These are the activations of a small neural network, seen along a few directions. Each row is one input.
Each table varies a few parts of the input and shows all the possible inputs, shuffled.
A made-up example of a description, with smaller parts first: values(2) and (point or line(11) or (line(6) and ring(8))).
Shared parts are said once, and a part with two or three values counts as separate values.
In the rows, 128 means zero.

Other details of the inputs shift rows strongly along three fixed directions, in all tables alike. That doesn't count.

Table:
R1: [123 141 140 126 126 109 125 211 123  71 123  76]
R2: [128 134 133 135 132 179 158  99 136 148  93 169]
R3: [135 121 128 120 137 157 125  77 109 165 127 117]
R4: [139 116  90 130 128 152 131  69 139 153 109 209]
R5: [106 115 108 155 114 127 143  89 140 162 103 215]
R6: [188 124 106  66 149 119  95 111  68  62 132 121]
R7: [115 122 138 128 113  76 116 185 118  90 156  87]
R8: [119 137 146 131 108 104 141 210 134  68 130  96]
R9: [123 126 157 115 140 142 125  82  73 163 126  83]
R10: [ 65 135 154 189  99 114 146 144 199 205 155  98]
R11: [126 142 165 118 161 174 138 108  68 151  91  80]
R12: [105 119 110 155 114 126 141  87 139 162 103 215]
R13: [ 59 126 177 184  91 113 144 149 142 196 148  43]
R14: [119 125 133 127 106  83 114 179 128  92 154  86]
R15: [111 114 102 155 108 134 142  87 147 162 103 210]
R16: [193 134 128  58 163 140 119 138  51  36 110 128]
R17: [126 136 117 146 116 105 145 207 203  76 135 174]
R18: [136 144 157 116 161 187 134 107  93 153 102  63]
R19: [165 116  71  99 129 101 112 117 122  65 109 249]
R20: [145 128 149 109 156 160 119  82 106 172 149  65]
R21: [135 131 132 118 126  89 107 184 155  97 177  76]
R22: [142 143 143 124 172 189 136 101 129 160 101 112]
R23: [134 128 128 120 136 154 125  74 110 164 126 119]
R24: [200 118  68  76 156 121 100 115 133  65 138 202]
R25: [148 136 148 109 158 158 118  76 101 171 148  65]
R26: [ 65 126 121 199  83 111 151 135 206 188 130 177]
R27: [105 122 100 157  86  71 127 182 175  92 138 178]
R28: [128 128 133 119 115  90 109 179 135  93 167  70]
Description of these inputs: line(4) and (values(2) or ring(5)).
Question: The inputs of R25 and R26 match in every part but the line(4) part. If R22 is changed in the same way as R25 into R26, which row does it become?
Answer: R18
Question: Start at R21 and move only the line(4) part, one step at a time. The first step leads to R28. Which rows follow, in order?
Answer: R14, R9
Question: Which other rows does R18 become when the values(2) part takes its other values? List them by row number.
Answer: R2

Table:
R29: [124 131 130 126 130 101 120 163 123 100 141 110]
R30: [144 122 127 112 139 154 133 103 104 126 117 135]
R31: [148 120 125 113 137 150 130  95 112 129 123 135]
R32: [136 133 135 124 127 108 130 162 128  98 146 107]
R33: [107 128 145 141 128 122 126 120 132 167 142 100]
R34: [105 122 139 148 118 127 131 120 129 159 133 102]
R35: [145 128 124 116 146 137 125  98  99 135 120 133]
R36: [158 127 115  99 139 117 120 150 120  73 121 162]
R37: [114 137 144 145 117 138 142 123 135 151 130 108]
R38: [143 121 118 118 135 140 125  99 101 133 118 133]
R39: [129 135 122 128 118 101 120 159 129 100 141 108]
R40: [102 132 148 145 127 125 132 132 125 154 120 114]
R41: [105 120 138 142 117 126 126 121 135 166 139 102]
R42: [112 129 151 139 127 132 136 122 139 163 144 104]
R43: [118 125  92 151 108 118 133 115 170 132 111 217]
R44: [120 137 138 140 147 153 133 132 145 158 122  94]
R45: [138 132 121 115 138 143 124 100 104 129 115 134]
R46: [150 127 131 111 147 147 130  94 111 131 126 134]
R47: [112 133 145 139 116 135 136 120 146 160 141 106]
R48: [137 121 120 117 138 143 125 102 100 130 115 135]
R49: [135 135 119 127 146 118 105 170 139 105 134  97]
R50: [155 120 108 102 128 120 120 152 123  72 118 163]
R51: [130 130 122 119 120  99 111 155 137 106 151 107]
R52: [121 135 126 127 118 103 118 167 131  98 129 118]
R53: [130 132 137 122 129 110 130 165 128  96 142 111]
R54: [144 126 124 114 147 135 121  93 106 135 124 133]
R55: [143 134 131 109 136 152 130 106 110 125 109 137]
R56: [ 78 119 118 179  92 109 145 154 180 152 108 189]
R57: [135 125 129 126 117 112 129 163 130  97 143 108]
R58: [145 133 128 110 139 154 133 100 108 125 117 134]
R59: [111 122 145 140 117 136 136 123 141 162 141 105]
R60: [123 126  99 148 108 129 142 117 176 127 113 219]
Question: The inputs of R32 and R35 match in every part but one. If R53 is changed in the same way as R32 into R35, which row does it become?
Answer: R29
Question: Describe the family of inputs behind these rows.
Answer: values(2) and (point or (values(3) and line(5)))
Question: Which other rows does R48 become when the values(3) part takes its other values? List them by row number.
Answer: R29, R45

Table:
R61: [154 141 134 112 137 132 132 137 111  86 131 107]
R62: [151 120 124  96 135 121 111 130 117 107 160 110]
R63: [ 88 141 131 164  93 118 140 126 170 165 138 141]
R64: [139 135 140 102 146 119 118 145 100  96 121 115]
R65: [103 122 137 158 118 138 144 140 130 144 113 112]
R66: [ 98 119 129 147 105 122 122 125 137 155 125 114]
R67: [154 123 131 102 145 133 133 142 116  96 144 110]
R68: [104 131 154 149 127 124 139 142 128 151 113 123]
R69: [139 111 119 129 127 112 127 134 144 117 155 139]
R70: [123 135 126 131 136 111 135 153 124 110 122 145]
R71: [152 145 130 107 135 131 134 137 111  89 132 107]
R72: [102 116 125 160 111 121 130 125 134 155 129 113]
R73: [150 125 135  97 140 138 125 144 116  97 144 112]
R74: [163 136  92 112 188 195 103  39 124 181  90 167]
R75: [122 126 116 128 117 130 126 155 126 106 116 137]
R76: [137 117 130 130 132 128 140 149 143 106 138 142]
R77: [139 137  80 128  99  96 132 182 183  50 122 235]
R78: [105 116 128 153 106 121 125 128 135 158 123 115]
R79: [187 120 109  74 175 158 104  39  60 130  99 171]
R80: [156 136 122 112 131 115 118 123 113  96 148 105]
R81: [136 138 112 128 115 109 128 129 140 112 144 136]
R82: [112 153 158 145 166 165 122 139 140 181 120  38]
R83: [101 126 132 153 116 138 144 140 130 145 115 113]
R84: [134 115 114 134 135 191 145  51 109 181  66 197]
R85: [ 94 117 130 166 105 117 148 130 175 173 150 142]
R86: [145 111 127 124 145 194 152  47 124 182  89 202]
R87: [116 115 142 145 114 122 135 126 152 165 147 118]
R88: [ 97 133 137 145 124 111 123 126 131 158 136 124]
R89: [144 132 137 114 153 118 124 145  96  94 125 115]
R90: [140 129 130 101 142 103 103 130 103 105 137 113]
R91: [139 139 131 127 116 126 137 146 139 101 120 138]
R92: [130 131  96 126 124  98 125 170 150  77 115 218]
R93: [141 125 127 103 130 133 117 146 103  93 115 105]
R94: [145 120 108 110 130 116 109 131 101 102 138 102]
R95: [135 136 155 106 155 118 110 118  71 133 153  40]
R96: [ 80 120 120 169  94 119 130 135 159 168 127 140]
R97: [103 129 186 132 130 154 145 125 120 176 141  43]
R98: [152 117 128  93 134 118 111 128 121 106 154 109]
R99: [102 127 138 155 129 107 130 125 131 156 135 122]
R100: [132 142 131 120 116 127 135 143 140 100 120 138]
R101: [124 130 105 148  96 105 132 135 173 121 128 188]
R102: [107 140 139 142 104 121 132 118 149 153 137 116]
Question: Describe the family of inputs behind these rows.
Answer: values(2) and (point or (values(4) and ring(5)))
Question: The inputs of R98 and R97 match in every part but the values(2) part. If R74 is changed in the same way as R98 into R97, which row does it become?
Answer: R82
Question: The inputs of R92 and R88 match in every part but the values(2) part. If R68 is changed in the same way as R92 into R88, which row does it become?
Answer: R79
Question: Which other rows does R80 become when the values(4) part takes its other values? List them by row number.
Answer: R69, R72, R99
Question: Which other rows does R69 become when the values(2) part takes its other values? List them by row number.
Answer: R76
